Each row below holds a small network's activations on one record, seen along a few directions.
Here are examples, each followed by its value of one field, D.
Other fields move the rows too, some of them a lot.
(in the rows, 500 means zero)
Strong random noise was added to every row along 7 fixed directions; ignore it. To show where, here is one row again and again, with new noise each time:
[540 366 356 415 396 646 653 585 455 552 498 630 475 583 447 341 554 463
 535 363]
[680 371 405 364 487 520 492 373 556 480 466 592 441 633 473 461 705 627
 484 560]
[528 403 335 598 367 637 721 755 433 589 637 427 500 465 503 520 539 316
 494 408]
[369 472 574 550 371 406 720 679 575 363 587 566 627 574 419 465  53 509
 430 471]
[622 495 362 229 661 566 528 516 680 441 292 728 542 701 375 487 601 345
 697 640]
[299 524 613 570 351 499 722 747 509 518 432 402 635 482 378 434 183 428
 576 487]
[525 652 395 448 648 599 614 722 583 439 558 710 542 448 312 606 344 426
 495 340]
[783 464 126 478 692 579 587 649 544 318 843 751 381 636 424 781 466 356
 340 427]
[455 586 521 458 556 466 614 638 605 368 515 646 578 551 327 550 183 522
 480 464]

[428 390 462 525 356 537 654 604 494 549 481 522 581 547 532 342 417 388
 547 438]
d16
[470 512 549 433 615 470 362 367 489 389 637 737 401 447 519 467 313 704
 282 276]
d9
[491 614 476 517 574 544 602 724 595 521 441 408 579 460 384 666 472 288
 626 616]
d11
[580 481 472 455 448 501 527 464 592 471 639 662 535 420 658 451 656 568
 389 392]
d6
[365 697 493 472 640 661 548 752 412 599 273 399 523 468 264 527 422 248
 802 488]
d8
[472 456 554 531 480 492 443 455 436 593 274 204 469 602 422 522 586 423
 690 755]
d16
[467 210 526 766  74 323 674 469 360 480 709 258 530 667 658 372 359 613
 372 573]
d1
[561 832 479 487 863 509 312 494 458 415 355 515 414 566 116 774 412 572
 652 561]
d1
[443 476 408 527 387 747 662 709 434 697 615 606 508 204 587 371 621 406
 398 141]
d15
[273 274 604 749 174 294 680 614 407 430 665 263 583 637 689 443  66 352
 391 646]
d7
[544 311 425 571 351 342 550 442 545 395 628 529 570 707 730 446 462 404
 450 644]
d14
[580 420 497 401 463 557 455 361 426 546 360 455 382 623 351 425 654 708
 557 547]
d11
[442 672 739 582 487 418 411 465 511 610 327 166 565 326 424 581 593 658
 580 645]
d8
[484 525 396 468 407 726 541 530 362 788 232 501 553 452 498 227 916 358
 808 357]
d12
[473 638 551 540 614 517 425 497 451 510 464 413 449 421 362 609 436 559
 529 467]
d13
[478 178 555 403 384 343 405 296 513 459 405 353 464 779 772 361 579 327
 576 864]
d3
[591 378 375 300 585 459 414 337 564 388 461 777 464 758 551 410 521 452
 519 567]
d7
[455 305 504 578 247 509 650 561 470 558 640 412 520 457 648 400 475 508
 369 462]
d15
[466 628 591 757 432 386 471 503 413 546 576 308 572 379 524 560 480 607
 455 461]
d10
[532 635 587 623 511 484 304 312 331 573 566 431 386 332 442 520 616 907
 342 303]
d14
[801 433 375 211 626 521 392 235 685 449 341 679 443 687 453 520 902 648
 576 715]
d5
[360 605 481 557 505 587 628 730 408 480 656 578 501 390 448 512 251 402
 467 277]
d6
[491 355 574 258 556 480 456 365 627 400 417 567 424 609 476 494 412 576
 459 674]
d2
[696 408 380 436 628 656 367 410 445 550 648 394 224 395 503 730 809 581
 338 520]
d2
[663 507 348 620 583 288 518 544 681 349 637 490 660 662 692 723 534 173
 542 800]
d10
[294 484 788 547 388 366 416 382 467 515 421 353 522 426 546 377 295 712
 424 502]
d9
[415 492 445 667 434 610 542 561 163 506 710 441 294 491 306 480 199 677
 362 161]
d13
[571 340 552 456 332 405 593 403 641 454 458 455 574 611 572 447 593 618
 497 711]
d5
[592 591 462 532 666 374 413 512 654 425 579 527 584 454 656 702 558 308
 449 655]
d4
[421 620 534 595 453 602 449 505 291 717 157 228 501 523 357 404 717 430
 827 563]
d12
[225 574 692 485 462 486 471 527 374 580 235 394 559 535 393 303 268 469
 693 510]
d4
[550 580 440 538 649 575 445 560 406 498 488 312 351 530 291 719 470 459
 570 575]
d17
[513 489 462 499 448 573 651 694 689 622 435 378 655 367 631 539 717 169
 651 621]
d17
[402 425 557 616 496 409 391 470 266 480 523 145 333 652 460 610 292 450
 509 698]
d3

Here are new rows. What is D for each?
[632 603 462 393 719 446 424 428 589 320 570 682 422 580 289 693 361 695
 392 522]
d11
[658 491 358 364 572 680 405 359 364 577 527 704 332 467 420 374 778 705
 457 219]
d8
[462 568 620 189 667 629 358 360 581 548 196 616 418 464 314 415 592 662
 602 496]
d2
[504 552 765 454 487 347 370 304 721 578 208 305 649 392 553 497 735 677
 583 781]
d16
[473 625 626 555 559 409 361 413 476 489 475 444 509 439 476 533 458 678
 441 480]
d4
[562 532 399 380 737 544 364 435 423 463 291 442 355 748 243 621 468 405
 703 711]
d16
[677 541 453 540 644 388 493 490 692 313 764 567 484 434 532 803 423 575
 249 550]
d17
[616 421 483 477 530 589 453 506 574 646 519 229 414 296 622 715 884 412
 454 694]
d2
[218 724 681 628 563 562 391 591 162 659 213 134 406 468 185 497 256 504
 719 496]
d4
[425 344 518 262 462 460 552 407 618 447 220 679 600 788 473 230 383 389
 710 662]
d16
[456 505 629 376 517 346 508 409 740 411 313 620 678 587 518 411 371 500
 556 670]
d16
[561 494 419 602 603 468 414 540 451 431 797 498 398 420 644 679 469 405
 299 422]
d3
[427 557 423 507 632 433 534 624 523 286 681 765 513 625 440 588  48 397
 391 395]
d7
[567 329 568 273 421 497 436 266 667 540 329 630 533 539 645 286 794 629
 511 594]
d15
[405 751 611 640 571 464 420 547 441 586 319 347 603 406 390 530 497 492
 674 501]
d10
[515 527 546 537 526 391 503 507 617 464 470 411 586 517 497 601 439 461
 512 666]
d16
[628 543 530 398 502 421 504 408 779 404 662 796 631 345 720 485 677 647
 314 407]
d6
